A small network was trained on made-up records. Each row is its average activation on records with the value named, seen along a few directions.
Related values have similar rows: they may be neighbours, one step apart, or belong to one group.
Strong random noise was added to every row along 2 fixed directions; ignore it. To show where, here is one row again and again, with new noise each time:
[  87 -170 -240  345    3  -16 -243  -88  221  244   88  -91  218]
[ 101  -82  -71  110  -56  -77 -125  -13   79  156  125   35  345]
[  81  -88 -185  610  142   89 -407 -249  493  215  152 -120  239]
[  75 -448 -597  258 -142 -103 -147   68  -25  432  -82 -240  -17]


Values of Bemab:
k5: [-165  -31   64   -6  -29 -280 -109  352    9  -60  146 -308 -122]
k10: [ -37  313  747 -389  221  -32  433  -57 -471 -218  269  362   81]
k6: [  60  359  486 -225   33 -101  -29  -16   -8 -145  345  351  683]
k2: [-253 -211 -513 -618 -649  -82  202   93 -673   59 -463 -204 -526]
k9: [ 181  396  340  -66  -89  460    5  -76 -100 -143  156  135  -79]
k7: [  90   92  137  349  249  149  -76 -242  389  -32   66  286  436]
k8: [ -83  207  -78 -518 -250  355   81  160  -16  -40   84  -46 -218]
k3: [-175  310  123 -375 -133  -20   35   22  -59 -404 -330  162    4]
k1: [  20   23  405  174  281 -116 -129   53  158 -324  180 -182 -114]
k12: [-142   -9  231  143  289 -136  374  -20  -82 -139   -3 -144 -202]
k11: [ 224  362  704 -141  417  394   32 -202  104  -74  272  176  -21]
k4: [-142  146  158  603  203   12 -548 -147  574  116  294 -175  188]
k14: [  80 -150 -354  666  306  120 -156 -368  634    2 -214  164   -1]
k13: [  35  101    6 -221  -72 -154  223  -64   49 -363 -382  334  -16]
The values of Bemab form a ring.
Going along Bemab from k3 by way of its neighbour k2, in what order are k5, k6, k7, k4 met?
Answer: k5, k4, k6, k7
List every value one step from k9, in the order listed.
Answer: k8, k11
List every value one step from k12, in the order listed.
Answer: k10, k1

Values of Dipak:
b13: [  29 -299 -578  410  333  216 -213 -470  659  137 -259  -99  254]
b11: [-200  147  767 -337  -63  -30  141  -97 -171 -621   53  176 -130]
b7: [ -94   91 -187  216   20 -350 -436 -331  108 -371  -18  304  372]
b1: [ 206 -276  303  480  244 -134 -282   -1  422  -24  221  241  379]
b10: [-313 -159 -331 -219 -260   90   85  330 -202  208 -258 -658 -778]
b21: [ -29 -204  111 -816 -323 -344  732  598 -866 -172 -464  -37 -435]
b4: [  84  382  545  458  228  202 -231 -384  193  147  533  240  789]
b30: [ -99 -211  501 -132  211 -439  -59  109 -375 -104   94 -140  -32]
b22: [ 141  -59  -42 -560  233 -219  338  360 -505  429  188  360  440]
b14: [  10  287 -276  320  -73  490  -34 -586  144   45 -212  -17 -102]
b17: [   3  -65 -403   92 -203   50 -247 -390   14  205 -133  160  249]
b23: [   4 -220 -407  334  286 -104 -375   -8  184  480  218 -676 -621]
b24: [-258  154 -206  314  -95 -231  -12 -166  203 -295 -376   91 -275]
b3: [  98  -46  503  112  234 -221  417  297  -96 -170  126   35   86]
b5: [-292 -554 -548 -244  -30  230  724  132 -556  264 -206 -137 -740]
b29: [  57  -57  417 -268  -34   39  224  -35 -556  155  401   55   38]
b6: [ 129 -153 -337    9   49 -269  -81  381 -167   29 -731  308  315]
b9: [-235  390   41 -420 -353   22  135  137  239 -307 -143  -57   19]
b18: [-209  170  149  529  240   54 -545   79  627  278  415 -193  366]
b15: [ 271 -292  -83   -9  -60  105  -91  249 -215  244  207 -568 -372]
b2: [-275 -332  -75  820  205 -274 -284 -220  557   47  231 -375  384]
b25: [ 186  562  250 -504  -88 -117  539  156 -198 -671 -263  408  335]
b16: [ 200  700  295   -8  114  535 -213 -214  312 -713  143  234  332]
b26: [ 144  -93 -266 -446 -673  129  -26  224 -146   17   32  332  282]
b20: [  54 -385 -110 -152  125 -216  360  104 -371  429  199   -1 -441]
b8: [ 181  248   62  137   60  424 -279  -29  193 -133  173 -265 -588]
b12: [  10  467  185  229  435  444 -297 -452  727 -134 -138  608 -124]
b27: [ 256 -193  227 -175 -428  -44  -30  466 -232  252  244   32  379]
b28: [-127  371   81 -129  -88  -27 -414 -187  649 -219   54   31  575]
b19: [  95  165  118   52    6  132  308 -315 -166  196   -7  -82 -485]
Each value of Dipak is a pair of two hidden parts, and every pair occurs once (5 first parts, 6 second parts).
Changing only the second part turns b1 into b18. b3 has the same second part as b1; what does that change turn b3 into?
Answer: b23
Changing only the second part turns b28 into b17. b9 has the same second part as b28; what does that change turn b9 into?
Answer: b14
Changing only the second part turns b20 into b15. b22 has the same second part as b20; what does that change turn b22 into?
Answer: b27
Changing only the second part turns b6 into b7. b25 has the same second part as b6; what does that change turn b25 into?
Answer: b24
